Each row below holds a small network's activations on one record, seen along a few directions.
Each row is followed by the record's values for the fields SIFUR, GIZ, PURU, PUVO, RUGOT, DENO.
Not every record has every field; a missing one is written absent.
Other fields move the rows too, some of them a lot.
In the rows, zero is written as 500.
Strong random noise was added to every row along 2 fixed directions; ignore it. To show where, here is one row again and again, with new noise each time:
[270 513 555 491 763 490 547 461 767 404 328 594 514 577]
[227 412 659 538 731 450 537 476 813 310 331 593 465 582]
[322 629 185 347 808 731 432 170 386 660 248 665 754 706]
[347 692 362 405 820 568 560 423 672 575 320 597 607 573]

[456 688 436 467 630 389 539 561 608 603 486 479 432 413] => {SIFUR: zasuk, GIZ: livu, PURU: filik, PUVO: gumu, RUGOT: absent, DENO: absent}
[457 203 476 548 320 610 192 236 215 514 456 584 694 612] => {SIFUR: gope, GIZ: guz, PURU: kol, PUVO: kekun, RUGOT: fonuk, DENO: sopo}
[403 490 582 477 636 345 642 691 774 374 460 546 352 514] => {SIFUR: baz, GIZ: livu, PURU: menep, PUVO: kuz, RUGOT: til, DENO: sopo}
[334 369 776 545 497 309 517 635 728 390 431 567 505 293] => {SIFUR: fir, GIZ: guz, PURU: kol, PUVO: kekun, RUGOT: til, DENO: sopo}
[354 509 571 394 640 231 419 669 691 508 404 612 542 360] => {SIFUR: baz, GIZ: bido, PURU: filik, PUVO: rele, RUGOT: til, DENO: sopo}
[367 107 685 540 229 549 300 217 337 208 447 562 444 546] => {SIFUR: podi, GIZ: gur, PURU: menep, PUVO: rele, RUGOT: til, DENO: sopo}
[579 610 445 508 441 545 589 458 565 554 553 468 400 376] => {SIFUR: podi, GIZ: gur, PURU: fole, PUVO: kekun, RUGOT: til, DENO: sopo}
[540 569 538 420 458 453 532 561 496 570 611 472 511 392] => {SIFUR: fir, GIZ: gur, PURU: fole, PUVO: kekun, RUGOT: til, DENO: sopo}
[506 338 561 644 581 540 613 547 653 394 470 462 379 896] => {SIFUR: gope, GIZ: livu, PURU: filik, PUVO: gumu, RUGOT: datam, DENO: foge}
[559 456 489 526 554 453 563 536 571 520 411 472 550 729] => {SIFUR: gope, GIZ: bido, PURU: filik, PUVO: rele, RUGOT: fonuk, DENO: foge}
[541 536 328 387 511 472 490 629 484 560 520 550 545 566] => {SIFUR: gope, GIZ: gur, PURU: menep, PUVO: rele, RUGOT: datam, DENO: sopo}
[511 651 363 445 448 548 552 543 488 551 512 416 425 290] => {SIFUR: zasuk, GIZ: gur, PURU: menep, PUVO: rele, RUGOT: gota, DENO: sopo}
[388 460 288 500 493 503 381 367 286 587 491 653 652 707] => {SIFUR: gope, GIZ: fepi, PURU: kol, PUVO: zogas, RUGOT: datam, DENO: absent}
[495 549 648 523 533 285 536 666 806 480 442 487 381 344] => {SIFUR: podi, GIZ: bido, PURU: filik, PUVO: rele, RUGOT: til, DENO: sopo}
[594 831 226 325 735 477 638 572 541 738 496 565 604 438] => {SIFUR: baz, GIZ: gur, PURU: fole, PUVO: kekun, RUGOT: til, DENO: sopo}
[500 278 647 520 349 377 335 385 361 404 459 510 491 590] => {SIFUR: podi, GIZ: bido, PURU: filik, PUVO: rele, RUGOT: til, DENO: sopo}
[479 303 683 644 431 576 501 459 515 324 571 475 301 425] => {SIFUR: zasuk, GIZ: fepi, PURU: fole, PUVO: kuz, RUGOT: gota, DENO: sopo}
[472 396 492 465 596 423 499 577 497 455 539 556 522 604] => {SIFUR: gope, GIZ: gur, PURU: fole, PUVO: kekun, RUGOT: til, DENO: absent}
[513 546 484 452 472 556 551 362 509 494 486 440 533 613] => {SIFUR: pidub, GIZ: livu, PURU: menep, PUVO: kuz, RUGOT: fonuk, DENO: foge}
[776 655 569 638 529 491 748 793 806 493 536 259 295 545] => {SIFUR: pidub, GIZ: bido, PURU: filik, PUVO: rele, RUGOT: gota, DENO: foge}
[470 622 520 488 484 587 434 476 443 539 537 529 497 295] => {SIFUR: zasuk, GIZ: fepi, PURU: kol, PUVO: zogas, RUGOT: gota, DENO: sopo}
[293 256 627 595 581 425 392 476 704 253 470 565 474 473] => {SIFUR: pidub, GIZ: gur, PURU: fole, PUVO: kekun, RUGOT: fonuk, DENO: foge}
[681 851  76 397 530 604 542 527 161 936 540 403 724 451] => {SIFUR: beme, GIZ: guz, PURU: kol, PUVO: kekun, RUGOT: gota, DENO: absent}
[439 394 466 409 459 538 433 420 418 480 436 575 557 485] => {SIFUR: fir, GIZ: gur, PURU: menep, PUVO: rele, RUGOT: til, DENO: sopo}
[644 568 503 528 481 540 475 594 566 615 592 382 426 602] => {SIFUR: gope, GIZ: livu, PURU: filik, PUVO: gumu, RUGOT: fonuk, DENO: sopo}
[556 484 373 419 414 361 310 588 270 623 549 481 616 573] => {SIFUR: gope, GIZ: bido, PURU: filik, PUVO: rele, RUGOT: fonuk, DENO: sopo}
[389 532 578 474 576 540 571 499 764 469 445 429 423 391] => {SIFUR: beme, GIZ: livu, PURU: menep, PUVO: kuz, RUGOT: gota, DENO: absent}
[371 657 273 283 671 534 377 452 357 648 345 727 731 603] => {SIFUR: baz, GIZ: bido, PURU: tos, PUVO: zogas, RUGOT: til, DENO: sopo}
[708 689 459 594 657 398 694 819 823 537 658 395 376 516] => {SIFUR: pidub, GIZ: fepi, PURU: fole, PUVO: kuz, RUGOT: fonuk, DENO: foge}
[198 162 538 447 509 663 243 110 327 445 289 712 601 712] => {SIFUR: fir, GIZ: livu, PURU: filik, PUVO: gumu, RUGOT: til, DENO: sopo}
[557 674 467 461 519 402 433 612 497 666 525 471 580 183] => {SIFUR: zasuk, GIZ: guz, PURU: kol, PUVO: kekun, RUGOT: gota, DENO: sopo}
[472 764 270 270 623 559 460 309 345 614 443 531 758 511] => {SIFUR: zasuk, GIZ: livu, PURU: menep, PUVO: rele, RUGOT: datam, DENO: foge}
[535 736 570 575 506 457 800 721 827 476 616 318 276 216] => {SIFUR: beme, GIZ: gur, PURU: fole, PUVO: kekun, RUGOT: gota, DENO: absent}
[374 481 677 526 380 367 656 676 776 328 529 450 297 283] => {SIFUR: fir, GIZ: gur, PURU: menep, PUVO: rele, RUGOT: til, DENO: sopo}
[577 509 238 425 415 666 315 207  78 730 418 615 772 539] => {SIFUR: podi, GIZ: guz, PURU: kol, PUVO: kekun, RUGOT: til, DENO: sopo}
[551 487 302 468 563 426 419 447 294 608 445 613 750 708] => {SIFUR: gope, GIZ: guz, PURU: kol, PUVO: kekun, RUGOT: datam, DENO: foge}
[425 374 489 447 497 600 487 301 343 484 449 575 543 511] => {SIFUR: fir, GIZ: gur, PURU: fole, PUVO: kekun, RUGOT: til, DENO: sopo}
[462 296 477 437 611 334 401 518 363 520 383 600 612 785] => {SIFUR: baz, GIZ: bido, PURU: filik, PUVO: rele, RUGOT: til, DENO: sopo}
[661 491 454 553 385 476 484 552 354 610 541 481 510 498] => {SIFUR: podi, GIZ: guz, PURU: kol, PUVO: kekun, RUGOT: til, DENO: sopo}
[542 491 383 437 390 677 403 380 433 513 482 522 532 479] => {SIFUR: gope, GIZ: gur, PURU: menep, PUVO: rele, RUGOT: absent, DENO: sopo}

Here are new rows. What are their fields?
[507 197 665 627 361 470 360 478 296 376 501 492 468 516] => {SIFUR: zasuk, GIZ: guz, PURU: kol, PUVO: kekun, RUGOT: gota, DENO: sopo}
[539 572 297 440 563 374 484 553 311 713 477 562 668 546] => {SIFUR: baz, GIZ: guz, PURU: kol, PUVO: kekun, RUGOT: til, DENO: sopo}
[422 421 470 529 481 478 496 469 390 515 425 421 514 606] => {SIFUR: beme, GIZ: bido, PURU: filik, PUVO: rele, RUGOT: gota, DENO: absent}
[391 231 783 535 462 249 453 666 587 362 464 502 428 548] => {SIFUR: fir, GIZ: bido, PURU: filik, PUVO: rele, RUGOT: til, DENO: sopo}
[412 414 741 566 540 375 621 570 738 226 531 462 416 458] => {SIFUR: zasuk, GIZ: gur, PURU: fole, PUVO: kekun, RUGOT: datam, DENO: foge}
[620 440 542 550 442 435 438 590 351 552 542 441 505 416] => {SIFUR: zasuk, GIZ: guz, PURU: kol, PUVO: kekun, RUGOT: gota, DENO: sopo}
[545 451 494 572 234 613 463 472 467 425 606 323 364 383] => {SIFUR: gope, GIZ: gur, PURU: menep, PUVO: rele, RUGOT: gota, DENO: sopo}
[528 494 613 582 487 523 501 577 508 465 555 478 378 404] => {SIFUR: zasuk, GIZ: fepi, PURU: kol, PUVO: zogas, RUGOT: gota, DENO: sopo}
[467 355 409 453 626 422 431 480 359 514 339 618 578 752] => {SIFUR: baz, GIZ: bido, PURU: filik, PUVO: rele, RUGOT: til, DENO: sopo}
[645 784 408 498 496 456 653 722 480 672 578 382 552 343] => {SIFUR: beme, GIZ: guz, PURU: kol, PUVO: kekun, RUGOT: gota, DENO: absent}
[437 353 632 586 439 496 481 450 578 387 474 529 326 634] => {SIFUR: podi, GIZ: livu, PURU: filik, PUVO: gumu, RUGOT: til, DENO: sopo}
[447 408 370 350 490 525 345 496 412 506 462 635 645 558] => {SIFUR: gope, GIZ: gur, PURU: menep, PUVO: rele, RUGOT: datam, DENO: sopo}
[400 397 451 520 452 504 477 354 290 581 387 557 583 497] => {SIFUR: fir, GIZ: guz, PURU: kol, PUVO: kekun, RUGOT: til, DENO: sopo}
[584 475 372 536 432 529 485 439 359 650 467 527 593 559] => {SIFUR: podi, GIZ: guz, PURU: kol, PUVO: kekun, RUGOT: til, DENO: sopo}
[381 237 460 535 316 609 404 221 352 398 403 533 454 568] => {SIFUR: podi, GIZ: gur, PURU: menep, PUVO: rele, RUGOT: til, DENO: sopo}
[606 598 244 483 579 579 478 441 449 604 545 470 601 593] => {SIFUR: pidub, GIZ: gur, PURU: fole, PUVO: kekun, RUGOT: fonuk, DENO: foge}
[543 821 548 417 494 441 622 598 548 626 587 491 528 304] => {SIFUR: fir, GIZ: fepi, PURU: kol, PUVO: zogas, RUGOT: til, DENO: sopo}
[496 480 626 502 294 470 448 378 471 400 594 489 430 301] => {SIFUR: podi, GIZ: gur, PURU: fole, PUVO: kekun, RUGOT: til, DENO: sopo}
[356 131 515 476 427 717 409 205 275 308 325 635 515 692] => {SIFUR: fir, GIZ: gur, PURU: menep, PUVO: rele, RUGOT: til, DENO: sopo}
[354 574 137 272 708 648 350 204 313 702 346 736 788 515] => {SIFUR: baz, GIZ: gur, PURU: fole, PUVO: kekun, RUGOT: til, DENO: sopo}
